These are the activations of a small neural network, seen along a few directions. Each row is one input.
Each table varies a few parts of the input and shows all the possible inputs, shuffled.
Descriptions start from the smaller parts, as in this example, which fits no table here: one of 2 separate values, together with either a single point or one of 9 places along a line or (one of 4 places along a line, together with one of 8 places around a ring).
Shared parts are said once, and a part with two or three values counts as separate values.
In the rows, zero is written as 128.

Other details of the inputs shift rows strongly along three fixed directions, in all tables alike. That doesn't count.

Table:
x1: [164 144 127 145 133 127 182  90 130 147 151 134 142]
x2: [105 118 139 131 131 151 134 117 121 139 101 108 142]
x3: [125 120 137 150 113 160 171  72 147 153 127 141 140]
x4: [113 117 138 105 133 162 133 123 113 128 102 140 120]
x5: [124 126 121 109 121 131 107 168 139 118 132 160  96]
x6: [144 135 127 164 136 123 144 116 134 139 140 123 135]
x7: [168 150 127 140 131 134 146  74 111 127 138 121 156]
x8: [ 86  76 141 160 125 149 127 108 138 146  98 119 129]
x9: [126 157 140 114 112 145 173  77 134 143 128 131 138]
x10: [165 152 116  87 123 116 103 154 125  93 142 130 122]
x11: [165 197 127 103 122 120 157 120 108 126 151 129 130]
x12: [128 153 122  64 103 143 106 127 136  96 127 132 123]
x13: [104  45 128 243 154  91  98 128 128 161 120 101 151]
x14: [143 137 131 153 133 136 151 108 127 135 136 145 132]
x15: [170 134 120 145 145 121 175 100 131 135 141 102 155]
x16: [145 139 130 100 127 122 143 115 119 111 139 137 137]
x17: [ 70  96 150 134  99 177 137  75 143 156  95 160 118]
x18: [ 73 125 134  76 101 147  59 151 123 100  96 150  98]
x19: [ 86  63 150 194 134 148 127  89 117 164  88 131 134]
x20: [ 60  49 123 157 128 105  58 197 159 147 113 142  96]
x21: [157 128 137 151 136 136 174  87 118 141 130 114 150]
x22: [157 152 115  77 125 100 121 167 135  92 151 121 129]
x23: [119 101 104 141 142  80  41 208 142 101 133  98 119]
x24: [ 87 118 141 126 115 130 112 138 135 133 114 144 105]
x25: [ 91  80 148 195 124 149 137  81 112 174 105 162 129]
x26: [ 76 115 132  87 108 125  75 165 133 104 106 133 110]
x27: [ 99 134 143  79 103 148 109 121 111 109 109 156 115]
x28: [ 70 150 127  22  95 138  64 199 133  95 115 174  60]
x29: [103 136 136  64 116 180 136 119 121 117  92 148 116]
x30: [163 140  98 145 163  53  90 220 136 104 160  67 136]
x31: [102 162 148  86  94 162 145  90 118 134 119 153 110]
x32: [134  66 109 198 154  87  93 192 162 142 142 123 115]
x33: [163 157 111 108 135  98 139 165 146 119 161 126 119]
x34: [167 154 117 138 138 113 153 127 127 129 161 131 124]
x35: [152 168 122  92 136 149 160 117 122 117 131 101 141]
x36: [214 175 107 118 140 114 166  92 130 109 165 102 164]
x37: [143 164 122  97 142 125 125 148 109 117 125 102 128]
x38: [192 142 100 178 168  64 125 186 122 127 180 116 136]
x39: [160 182 131 103 121 127 166 114 122 126 149 137 128]
x40: [117 142 143 109 129 165 144 102 100 130 104 131 131]
x41: [ 83  81 150 186 129 155 145  68 119 163  94 120 145]
x42: [162  96 108 201 160  67 123 159 141 129 166  79 169]
Each input here is: one of 6 places around a ring, together with either one of 3 separate values or one of 4 places along a line.
- Changing only the place on the ring of 6 turns x34 into x28. The same change can be made to x32. Which row results? => x3
- Changing only the place on the ring of 6 turns x12 into x7. The same change can be made to x20. Which row results? => x39
- Which other rows agree with x13 in the place on the ring of 6? List them by row number. => x6, x11, x18, x24, x37, x41
- Change only the choice among 3 separate values in x5. List by row number the other rows that result. => x1, x38
